These are the activations of a small neural network, seen along a few directions. Each row is one input.
In each table, some parts of the input vary, and every possible input appears once, in random order.
Descriptions start from the smaller parts, as in this example, which fits no table here: one of 3 separate values, together with either a single point or one of 11 places around a ring or (one of 6 places along a line, together with one of 8 places around a ring).
Shared parts are said once, and a part with two or three values counts as separate values.
In the rows, 128 means zero.

Table:
x1: [150 122 120 105 113 149 147 134 113 135 164 111 120 123]
x2: [126 119 136 135 118 146 127 139 131 111 147 103 100 130]
x3: [158 118 108 115 116 137 131 124 117 130 155 112 124 126]
x4: [146 119 111 132 132 144 123 122 106 127 155 138 110 134]
x5: [139 123 133 110 124 149 158 133 120 122 161 106 118 126]
x6: [110 145 123 125 146  75 118  98 135 162  66 164 178 106]
x7: [ 94 139 138 157 141  57 121 112 148 143  76 179 156 124]
x8: [124 120 143 135 120 146 116 139 126 105 136 113 107 141]
x9: [123 126 135 126 120 149 142 140 132 114 153  97 106 128]
x10: [141 127 126 133 127 155 108 128 120 119 149 132 121 137]
x11: [139 127 129 126 125 150 112 148 125 121 137 119 117 140]
x12: [ 86 151 134 138 153  80 133 121 163 146  36 162 180 119]
What do these inputs look like to the network?
> either one of 3 separate values or one of 9 places around a ring
List by row number the other inputs of the same sort as x6.
> x7, x12

Table:
x13: [129 156 106  95 144  89 123 130 112 160  59 150 185 126]
x14: [109 155 109 109 138  88 159 130 167 169  72 131 185 107]
x15: [176 121 110  83 134 197 122 149  98 129 175  87 112 142]
x16: [127 142 125 122 116  94  90  95 113 174  89 192 181 109]
x17: [ 78 145 118 110 127  44 190 110 143 158 101 141 166 122]
x18: [157 111 100 113  97 191 101 117  79 124 197 125 100 146]
x19: [191  82 106 141 126 149  93 100 103 120 210 110  72 124]
x20: [ 74 139 179 203 118 203  99 204 139  26 124  96  41 172]
x21: [ 49 135 211 208 166  89  99 164 194  92  24 170 115 142]
x22: [151  84 152  97 107 153 202 143 132 124 207 100  98 139]
x23: [139 140  90 166 143  61  85  68 118 150  88 178 156  90]
x24: [157 124 130  89 121 178 173 126 137 110 192  56 126 116]
Changing only one part turns x15 into x13. The same change can be made to x20. Which row results?
> x21
What do these inputs look like to the network?
> one of 2 separate values, together with either a single point or one of 5 places along a line
Change only the choice among 2 separate values in x22. List by row number the other rows that result.
> x17
